Each row below holds a small network's activations on one input, seen along a few directions.
Each table varies a few parts of the input and shows all the possible inputs, shuffled.
Descriptions start from the smaller parts, as in this example, which fits no table here: one of 2 separate values, together with either a single point or one of 9 places around a ring or (one of 5 places around a ring, together with one of 6 places along a line).
Shared parts are said once, and a part with two or three values counts as separate values.

A family of inputs:
row 1: [ 13  15  -6  12 -17  10   5 -10  -1  -4  14  -7 -18 -15   0   9   4  10]
row 2: [-8  9  5 12 -8 14 -5 -3  3  5  3 -6 -6 -7  3  5 10 19]
row 3: [  0   9  -6   4  -8  -8  -5   3  13  -1  12  -5 -20 -15 -11   5  10  12]
row 4: [  8 -14 -20 -16  10 -22  13  -7  -3  -7  -1   0  22   2   5   3  15 -29]
row 5: [ 20  -2 -16 -10   1   1  18   5  -7   1 -12   1  11   6  35 -14  -6 -18]
row 6: [-12   6  10  11  -5  22   0  -2   6   4   1  -4  -7   1  -8   3   0  14]
row 7: [  5 -14   5  15  44 -24  -7   2 -50  24 -18  24  -1  -5 -25  -4 -21  -8]
row 8: [  4  18  -5  13  -8  10  -2  -5   9   2   2  -8 -15 -12   0   2  11  16]
row 9: [ 27  -5 -11  -4   7   1  20   8 -13  -3   2   7  31  15  18  -4   0 -15]
row 10: [-16  10   6  12  -9  21  -6  -1   4   2   2  -2  -5  -3  -5   1   2  11]
row 11: [ -3  13  -1   7  -3  18  -6  -2   4  -2   1 -10 -10 -11   0   4   6  19]
row 12: [  7   6  -9  -1 -13  -4  -5   6  10   0  12  -5 -20 -21 -12  15   4   7]
row 13: [  6  -6  15 -10   8   0   4  -1   7  -9 -25   6  19  11  26 -20  -2 -19]
row 14: [  9   5  -6   3 -16  -8   3  -2   4  -7  23  -5 -23 -18 -11  12   3   6]
row 15: [ 18 -13 -17 -17   2 -16  12  12  -3   0   0   2   5   4  24 -11  -6 -24]
row 16: [  5  -5   1 -22  11 -19   1   1   9  -2  -1   3  12   3  26 -12 -11 -22]
row 17: [  1 -14  -5 -19   1 -22   5 -11   1  -3 -12 -14  26   1   1 -10   5 -25]
row 18: [ 11  16  -8   8 -14  14  -2  -2   6   3   2  -8 -15 -18  -1  12   4  11]
row 19: [  7  -2   6  23  44  -6  -1  -4 -54  25 -29  23   7  -3 -13  -5 -20  -2]
row 20: [ 24 -16 -11 -11   8 -16  14  14  -8  -4  14   8  24  13   8  -2   0 -21]
row 21: [-16  -3   9   2  -4   4  -3   5  10   1  11  -1 -12  -1 -20   6  -1  10]
row 22: [-15   8  13   8  -8  18 -10  -1  -1   3  -1   0  -8  17  -9   4  -2  17]
row 23: [-19   1   6   3  -9   3  -9   7   8  -1  12   1 -10  -5 -16   4   1   7]
row 24: [-16  -6   8  -2  -7   3 -10   0   7   0  10   7 -12   8 -20   3  -4  15]
row 25: [-16   3  11  17  -4  19  -9   1   4  -1  -3  -3  -6  18  -8   6  -8  18]
row 26: [ -7   4  -1  -2  -2   0  -9   5   8  -5  11  -7 -15 -14 -11   7   5  15]
row 27: [  4 -17  14 -18   9 -17  -3   5  11 -10 -13   7  12   9  15 -18  -2 -26]
row 28: [-12  -1   5   3  -7  -4  -8   4   8   1  13  -4 -12 -10  -8   8   9  15]
row 29: [-20  -6  10   8  -4   1 -12   8   8  -4   7   1 -12  15 -19   8  -8  14]
row 30: [  8   7   2 -14   9  -2   8  -6   5  -1 -13   3  19   5  37 -14 -11 -16]
row 31: [  3  -3  -4 -12   1  -5  11 -17  -4  -2 -24 -14  33   3  12 -12   5 -19]
row 32: [-12   3   9   7  -7  21  -7  -8   3   3   0   4  -6  10  -9   1  -4  19]
row 33: [-19  -1  12  -1  -7   0 -13   7   3   0   9   3 -14  14 -20   6  -2  13]
row 34: [ 11  -2 -20  -9   9  -5  19 -13  -8  -7 -12   0  28   4  16   1  15 -23]
- What is each input in this table made of? => one of 2 separate values, together with either a single point or one of 6 places around a ring or one of 10 places along a line
- Changing only the choice among 2 separate values turns row 17 into row 31. The same change can be made to row 29. Which row results? => row 25
- Change only the choice among 2 separate values in row 10. List by row number the other rows that result. => row 23
- Change only the place on the ring of 6 in row 9. List by row number the other rows that result. => row 5, row 13, row 30, row 31, row 34

A family of inputs:
row 35: [ 17  -4 -11   2  28 -22   6  -7 -32  13 -18   6  10 -18  -1  -4  -4 -18]
row 36: [-11   0   5 -24 -30   4  -2   6  48 -21  15 -14  -2   9  22  -5   9  -3]
row 37: [-10 -25  16  -8  26 -16  -4   7 -17   4 -15  18  23  29  -7 -13 -16 -19]
row 38: [ 12 -19  -8  -1  29 -31   3   9 -34  11   0  19   6   1 -17   1 -11 -17]
row 39: [-21  19   9  39  -9  21 -24   4  -7  14  24   2 -54 -23 -52  28   0  55]
row 40: [ 19   9 -27  -8 -22  -2  16  -8  13 -11  16 -19   2 -20   8  11  23  -6]
row 41: [ -5  -9  12  -5  25  -7  -1 -10 -15   5 -34   7  26  11  10 -18  -8 -19]
row 42: [-47  15  33  32 -15  37 -32  -2   9   8   6  -1 -40   7 -43  14  -8  55]
row 43: [  7   1   8  -2   9  15   8   0  -5   1 -19   8  22  22  31 -16 -11 -10]
row 44: [ -6   4  -4 -16 -24  14   8  -9  31 -17   0 -19  19  11  21  -3  18  -6]
row 45: [ 16   5 -18 -16 -28 -12   5   7  31 -15  30 -14 -19 -21   9   9  14  -3]
row 46: [ 30   6 -16   6  11   0  15   3 -23   8  -5   7   5  -7  19  -2  -6  -9]
- Changing only one part turns row 39 into row 42. The same change can be made to row 38. Which row results? => row 37
- What is each input in this table made of? => one of 2 separate values, together with either a single point or one of 5 places along a line
- Change only the place on the line of 5 in row 46. List by row number the other rows that result. => row 35, row 38, row 40, row 45
- Change only the choice among 2 separate values in row 35. List by row number the other rows that result. => row 41

A family of inputs:
row 47: [ -6 -15   2 -13   5  -8   2   7   5  -6   2   5  20  19   3  -5   2 -13]
row 48: [  9   1   1  -6  13  -4   5  -3  -1  -1 -14   3  15  -4  22 -11   1 -14]
row 49: [ 20  -5 -14  -3   6 -14  11   3 -12   0   7   5   6  -5   2   3   1 -13]
row 50: [ -1 -16   3 -13   1 -10   3   3   2  -5  -4   2  15  18   3  -8  -5 -16]
row 51: [ -2 -14   5 -13   3  -9   2   3   4  -6  -1   5  17  18   4  -7  -3 -15]
row 52: [ 21  -6 -16  -4   4 -15  11   4 -13   1   4   3   4  -5   1   1  -2 -15]
row 53: [ 19  -5 -16  -5   2 -16  11  -1 -15   3   2   2   1  -4   2   1  -7 -15]
row 54: [-12   9   6  13  -1  11  -6 -11  -2   3  -4  -5  -5  -7 -15   6   7  15]
row 55: [-12   7   4  12  -3  11  -6 -10  -4   5  -7  -7  -6  -8 -16   5   5  14]
row 56: [ 17  -6 -17  -3   9 -13  11   7 -11   1  10   5   9  -5   2   5   5 -11]
row 57: [  6   0  -2  -6  15  -3   5   1   0  -1 -12   2  18  -4  22  -9   6 -12]
row 58: [  8   1  -1  -8   8  -6   4  -7  -3   2 -19   0  10  -2  22 -13  -6 -16]
row 59: [ -1  23 -10  -8 -50  25   3  -4  51 -21  25 -29 -17 -12  17  11  24  19]
row 60: [ -3  13 -11 -14 -51  10   1   2  53 -23  36 -26 -23 -14   7  14  23  13]
row 61: [ 21   2 -14   3   4   1  14  -2 -16   4  -6   1   9  -3  11  -2  -1 -10]
row 62: [ -9  10  12  18  -5  20 -10   5  -1   6   3   3 -21  -1 -10   4  -8  25]
row 63: [  5  -9  -3 -13  15 -19   2   7   3  -2  -1   4  13  -5  12  -7   5 -16]
row 64: [ -3  -5   5  -8  -1   5   5  -7  -1  -1 -16   0  17  21  14 -11 -10 -12]
row 65: [-16   8   3  13   1  12  -7  -7  -1   3  -1  -6  -2  -7 -16   8  11  17]
row 66: [-5 -6  4 -6  6  8  5  1  2 -4 -9  2 24 20 14 -8  2 -8]
row 67: [-12  -2   2   6  -4  -5  -9  -4  -1   2   2  -5 -12  -9 -27   8   4   9]
row 68: [  8  -8  -2 -15   8 -21   2  -1  -1   0  -8   1   5  -4  12 -10  -7 -21]
row 69: [-13   0   4   7  -2  -4  -9  -5   0   1   5  -3 -10  -9 -26  10   7  11]
row 70: [ -2  -5   7  -6   3   7   5  -3   1  -5 -12   3  21  20  14  -9  -2 -10]
row 71: [ 20   4 -14   1   2   0  13  -7 -17   5  -8   0   6  -2  12  -2  -6 -10]
row 72: [ -1  -6   5  -6   1   6   5  -2   0  -3 -15   0  20  20  13 -11  -4 -12]
row 73: [-14   0   2   4  -6  -5  -9  -9  -2   4   1  -6 -15  -8 -26   8  -1   9]
row 74: [ 10   0  -1  -7  11  -5   5  -2  -2   0 -18   1  13  -4  21 -13  -1 -16]
row 75: [-10  12  11  16  -7  20 -11   1  -2   8   2   3 -24   0  -9   4 -13  24]
row 76: [-16  -1   1   7   1  -3 -10  -1   1   1   8  -3  -7  -8 -26  12  11  13]
row 77: [-10   1  10  11  -5   5 -13  11   2   4  13   5 -28  -2 -20   8  -8  21]
row 78: [-13   9   4  11  -5  10  -6 -15  -5   6  -9  -8  -9  -6 -16   4  -1  13]
row 79: [ -9  12  14  19  -3  21 -11   4   1   5   6   5 -20   0  -9   6  -6  26]
row 80: [ 17   3 -15   3   9   2  13   1 -13   3   0   3  14  -3  12   2   6  -6]
row 81: [-14   2   9  12  -1   6 -14  15   4   3  19   7 -23  -1 -20  11  -1  24]
row 82: [-10   3  11  12  -3   6 -13  11   3   3  16   8 -26  -1 -19   9  -6  22]
row 83: [ 21   4 -12   3   6   1  14  -3 -15   2  -3   3  11  -3  12   0   2  -8]
row 84: [ 10  -9  -2 -14  10 -21   3   4   0  -1  -7   2   9  -6  11 -10  -2 -20]
row 85: [  9  -8   0 -13  12 -20   2   3   1  -3  -4   4  10  -6  12  -8   1 -18]
row 86: [ -3 -14   3 -15  -1 -10   2  -1   1  -3  -5   2  12  20   4  -9 -11 -17]
row 87: [-11   3   9  10  -7   4 -14   7   1   5  12   5 -31   0 -20   7 -14  20]
row 88: [-13  11  11  19  -1  21 -11   8   2   5   9   5 -17   0  -9   8  -1  28]
- Changing only one part turns row 59 into row 60. The same change can be made to row 72. Which row results? => row 50
- Changing only one part turns row 56 into row 80. The same change can be made to row 73. Which row results? => row 78
- What is each input in this table made of? => one of 2 separate values, together with either a single point or (one of 4 places along a line, together with one of 5 places along a line)
- Start at row 80 and move only the place on the line of 4, one step at a time. The first step leads to row 83. Which rows follow, in order? => row 61, row 71
- Change only the choice among 2 separate values in row 81. List by row number the other rows that result. => row 88

A family of inputs:
row 89: [ 10 -21 -19 -10  39 -27   6  18 -31  18 -28   9  20  -5  13 -16  -7 -29]
row 90: [-34  24  27  35  -6  32 -24 -28 -10  17 -23 -10 -29 -15 -36   6  -8  42]
row 91: [  7   1 -25 -38 -19 -14  17 -16  23 -12  -1 -17  17   9  45  -9   0 -30]
row 92: [ 23  -9  -1 -20  -7   3  23   2   8  -7  -7 -14  49   0  34 -22   4 -29]
row 93: [-41  -4  38  11 -19  24 -31  26  23   2  25  12 -40  30 -27   4 -27  41]
row 94: [ 23 -16  -4 -11   7  -3  17  -3  -5 -15 -35   7  31  33  26 -17   6 -37]
row 95: [ 12  31  -3  17 -29  22  -9  13  33  -9  32  -8 -52 -35   4  18  17  37]
row 96: [-28  -6   1   0 -25 -17 -19  -4  26 -11  28 -19 -27 -23 -57  25  27  19]
row 97: [  1 -12  12 -17  46 -24   5  -9 -11  -4 -20  21  48  15  27 -17   1 -32]
row 98: [-17  22 -11  32 -12  38  -3   0  -8   9  25  -4 -20  -1 -25  29  11  47]
row 99: [ 44 -12 -14   0  25 -35  17   1 -47  13   4  23   4  -7  -3  -1 -26 -28]
- What is each input in this table made of? => either one of 5 separate values or one of 6 places along a line
- Which other rows belong to the same alternative as row 92? List them by row number. => row 89, row 91, row 94, row 97, row 99

A family of inputs:
row 100: [  0   2   3  -8 -10   3   4  -9  11  -6  -8  -9  10   1  13  -7   2  -8]
row 101: [  6  -6  -5  -2  18 -18   0   0 -16   7  -6   3   6  -8  -5  -1  -3  -9]
row 102: [ -6   0   4  -1  12   3   1 -10  -8   4 -19   3  13   8   9  -8  -4  -8]
row 103: [  9  -2  -9 -10  -7  -7   6   2   6  -6  11  -1   2   6   9   2   1  -7]
row 104: [ 7  1  3  4  8  9  6  3 -7  2 -5  6 13  6 11 -5 -1 -2]
row 105: [  3  -6 -11 -13  -7  -8   5   8   9  -4  10  -2   0   1   8   0   1  -9]
row 106: [  9   1  -8   3  17  -9   5  -6 -19   7  -9   6   4 -11   2   0  -1  -9]
row 107: [  2   0   5   1  15   1   1   0  -9   4 -11  11   6   5  12  -8  -7  -6]
row 108: [  0  -6  -2 -14  -4  -5   2   9  16  -8   7  -1   5   3  13  -4   5  -9]
row 109: [ 14   3 -10   0  -2   3   8   2  -5   1  -5  -1   1   2  12  -2  -2  -5]
row 110: [  6  -5 -15 -12  -2 -16   6   3   6  -4   9  -5   3 -12   2   3  11 -11]
row 111: [13  2 -6 -6 -9 -1  7 -1  3 -2  3 -3 -2 -3 11 -3 -4 -7]
row 112: [ 14   2 -10   6  10  -1   9  -3 -17   5  -3   1  10  -9   1   3   5  -5]
row 113: [ 9  2  4 -6 -6  1  4  1 11 -6  0 -2  3 -2 15 -7 -1 -7]
row 114: [ -1 -14  12  -2  13  -9  -3   7  -7   0  -6  13   7  12  -6  -7  -8  -9]
row 115: [-10 -14  11  -4   9  -7  -3  -3  -7   0 -13   5  13  15  -9  -8  -5 -11]
row 116: [-10  -7   7  -5  12  -6  -3  -4  -6   4 -15   1  15  10   2  -9  -6  -7]
row 117: [  6   0  -4   2  12  -2   4  -1 -16   8  -7  10   2   3   8  -4 -10  -6]
row 118: [ 12  -1 -12  -8  -2 -15   7  -3   4  -7   9  -4   5  -7   2   5  10  -9]
row 119: [ 11   2  -7   5   5   6   9   2 -14   5  -1   5   8   4   7  -1  -5  -2]
row 120: [  5  -3   1 -11  -4  -4   3   4  14 -10   7   0   7   8  13  -2   4  -7]
row 121: [ -9  -6  -3 -16  -8  -3   2  -1  17  -8  -1  -8  12   5  10  -5   8 -11]
row 122: [-31  21  13  31 -30  31 -25   5  16   5  32  -7 -59 -12 -44  28   0  59]
row 123: [10  2  0  0  1  6  4  3  2 -3 -8  0  6  3 16 -6  2 -4]
row 124: [-29  22   9  32 -27  24 -25   1  13   5  30 -10 -57 -25 -49  29  11  58]
row 125: [ 16   3  -9  -4  -4  -9   7  -6   0  -2   2  -6   0 -17   5   0   5  -9]
row 126: [ -4  -2   0 -13  -8  -2   3  -6  15 -11  -1  -7  14  10  10  -3   7  -9]
row 127: [  3  -7  -1  -3  13 -11  -1   5 -13   8  -4   7   4   6   1  -4 -13  -6]
row 128: [-1 -7  8 -3 15 -8 -4  6 -6  4 -8  8  8  7  5 -9 -9 -6]
row 129: [  5 -13   0   0  15 -19   0   1 -16   4  -4   8   4  -3 -17   0  -2 -12]
row 130: [  1   2  -1  -2  -2   8   5  -7   3  -3 -16  -7  13   6  13  -7   4  -6]
row 131: [  2 -14   3  -1  10 -12   0   6 -14   4  -2  11   2  10 -11  -3 -11 -10]
row 132: [-42  22  20  27 -31  36 -29  -3  24   2  21 -13 -48  -8 -44  23   6  59]
row 133: [ 17   3 -14   1   3  -5   8  -4  -8   0  -6  -4   4 -12   6   1   8  -7]
row 134: [ -2   1   2   2   5  11   6  -7  -6   2 -12  -1  19   9   9  -5   2  -3]
row 135: [-34  22  21  30 -28  35 -28   6  23   1  28  -6 -55 -11 -41  24   3  60]
- What is each input in this table made of? => one of 4 places along a line, together with either a single point or one of 8 places along a line
- Changing only the place on the line of 4 turns row 110 into row 121. The same change can be made to row 112. Which row results? => row 134
- Change only the place on the line of 4 in row 116. List by row number the other rows that result. => row 101, row 127, row 128
- Change only the place on the line of 8 in row 123. List by row number the other rows that result. => row 104, row 107, row 108, row 113, row 114, row 120, row 128
- Change only the place on the line of 4 in row 107. List by row number the other rows that result. => row 102, row 106, row 117

A family of inputs:
row 136: [-12  -2   6 -16 -11   9   4  -7  26 -14  -8 -11  24  16  22 -10  11 -10]
row 137: [  7   2  -3 -15 -15   9  11  -4  17 -10  -4  -8  15  14  30 -10   0 -13]
row 138: [  0  -5  11   8  17   6   0  -3 -24  11 -22  13  10  18   2 -11 -19  -5]
row 139: [ 18   9 -23 -10 -14  -6  14 -11  10  -7   3 -18   5 -23  15   4  19 -11]
row 140: [ -8 -18  13  -3  24 -22 -10   7 -16   8  -9  16   3   8 -15  -8 -16 -10]
row 141: [ 10   3  -9  13  20 -10   3 -11 -31  14 -13   4   0 -18 -13   4  -1  -2]
row 142: [-38  18  20  38 -14  29 -30   4   1  13  21   0 -54 -10 -54  25  -4  61]
row 143: [  0 -12  -1 -25  -8 -19   1   6  24 -13   7  -4   6   5  13  -7   4 -19]
row 144: [ 16   3  -1  14  25   2   5   4 -30  14 -12  16   4  -2   7  -4 -11  -2]
row 145: [  9 -14  -6   3  22 -23   2   7 -28   9   3  15   2  -1 -19   4  -8 -10]
row 146: [ 17  -8 -20 -19 -11 -19  12   7  13 -12  18  -6   6  -5   9   4  12 -19]
row 147: [-19  -8  20   6  22   6  -8  -5 -14   7 -26   9  20  19  -6 -11  -7  -1]
row 148: [ 24   9 -15  -9  -9   5  16   3  11  -8   5  -6   9  -6  34  -4   8 -10]
row 149: [-25  24   9  16 -47  32 -19   3  43 -10  37 -19 -51 -16 -26  24  15  51]
- Changing only one part turns row 149 into row 142. The same change can be made to row 136. Which row results? => row 147
- What is each input in this table made of? => one of 2 separate values, together with either a single point or one of 6 places around a ring
- Change only the place on the ring of 6 in row 145. List by row number the other rows that result. => row 138, row 140, row 141, row 144, row 147
- Change only the choice among 2 separate values in row 138. List by row number the other rows that result. => row 137
